Each row below holds a small network's activations on one input, seen along a few directions.
Each table varies a few parts of the input and shows all the possible inputs, shuffled.
Descriptions start from the smaller parts, as in this example, which fits no table here: one of 4 places along a line, together with either a single point or one of 9 places along a line or (one of 2 separate values, together with one of 8 places around a ring).
Shared parts are said once, and a part with two or three values counts as separate values.
(in the rows, 128 means zero)

Other details of the inputs shift rows strongly along three fixed directions, in all tables alike. That doesn't count.

A family of inputs:
x1: [ 92 133  93 126  42 127 127 149 100 158 153  80]
x2: [182  84 154 145 220  80 129 154 175 139  91 114]
x3: [105 163 125 145 132 170 113 102  83 101 106 159]
x4: [125 123 143 146 189 104 148 145  83 180 128 102]
x5: [126 113 144 127 185  83 160 163  99 181 137  93]
x6: [102 154 120 105  50 163  94 121 107 111 152 114]
x7: [131 151 157 126 171 173 101  76 145  46  99 210]
x8: [ 65 181 106 126  66 194 103  86  94 119 142 154]
x9: [160  76 126 131 130  63 167 139 203 130 119 115]
x10: [ 83 146 104 103  53 121 119 154  90 143 170 107]
x11: [174  90 146 143 131 122 128 100 196  93  93 140]
x12: [127 112 117 136  84  93 148 158  92 157 145  71]
x13: [123 132 120 147 154  91 142 160  77 125 122 106]
x14: [162 114 122 119  94 177 101 118 205 138 130 124]
x15: [ 97 158 118 125 128 139 135 110 104 114 123 160]
x16: [101 155 154 129 216 138 121 145  56 138 124 147]
x17: [146 164 151 129 206 202 110  77 160  90 104 216]
x18: [136 104 126 111  72 103 144 126 179 132 145 115]
x19: [ 87 146  96  96  50 141 104 133 124 128 155 129]
x20: [112 143 133 132 113 150 133  98  94 116 134 138]
x21: [119 117 119 111  91  83 162 146  94 154 164  82]
x22: [117 129 121 153 153  96 165 135  79 141 126 113]
x23: [182 122 144 151 236 126 130 144 136 114  99 149]
x24: [137 115 109 120  76 135  97 120 201 102 114 136]
x25: [ 96 175 135 137 125 179 117  79  78 104 122 172]
x26: [179  88 126 136 148 112 147 138 189 163 135 109]
x27: [138 118 126 140 143  77 149 166  85 132 127  90]
x28: [149  98 140 116  92 158  91 114 222 148 113 117]
x29: [133 153 134 128 210 131 139 160  63 141 138 142]
x30: [156  85 131 102  76 111 116 123 229 101 128 136]
Description of these inputs: one of 5 places around a ring, together with either one of 2 separate values or one of 4 places along a line.
Q: The inputs of x6 and x20 match in every part but the place on the ring of 5. If x27 is changed in the same way as x6 into x20, which row does it become?
A: x25
Q: Which other rows agree with x9 in the place on the ring of 5? List them by row number.
A: x5, x15, x17, x18, x21
Q: Change only the place on the ring of 5 in x4. List by row number the other rows that result.
A: x2, x5, x16, x28
Q: Change only the place on the line of 4 in x7. List by row number the other rows that result.
A: x10, x19, x30
Q: Start at x17 and move only the place on the ring of 5, one step at a time. The first step leads to x26. Which rows follow, in order?
A: x14, x23, x29

A family of inputs:
x31: [119 108 108 138 100  64 163 164  90 140 143  81]
x32: [134 141 134 151 175 132 140 131  94 129 115 134]
x33: [103 154 111 105  52 180 103 105 135 145 156 130]
x34: [ 99 139 104  89  17 167  83 125 163 152 160 105]
x35: [115 170 142 117 148 183  96 101 113  93 123 178]
x36: [183  85 138 132 132 123 125 107 231 115 102 136]
x37: [110 170 137 115 148 184 101 100 115  98 125 182]
x38: [120 106 117 127 118  91 156 166  96 179 156  72]
x39: [117 139 135 159 190  93 168 129  63 101 108 145]
x40: [182  67 139 145 166  93 140 134 212 124 100 120]
x41: [121 127 114 119 120 102 136 171  87 156 157  92]
x42: [110 122 111 121  64  97 143 141 104 133 146  94]
x43: [103 172 140 124 147 181 100  94 113 110 118 180]
x44: [128 141 147 148 211 108 144 140  72 131 108 135]
x45: [175  79 144 129 133 123 122 112 231 115 104 135]
Q: What is each input in this table made of?
A: one of 3 separate values, together with either a single point or one of 4 places along a line
Q: The inputs of x31 and x39 match in every part but the choice among 3 separate values. If x40 is changed in the same way as x31 into x39, which row does it become?
A: x38
Q: Change only the choice among 3 separate values in x32. List by row number the other rows that result.
A: x33, x36
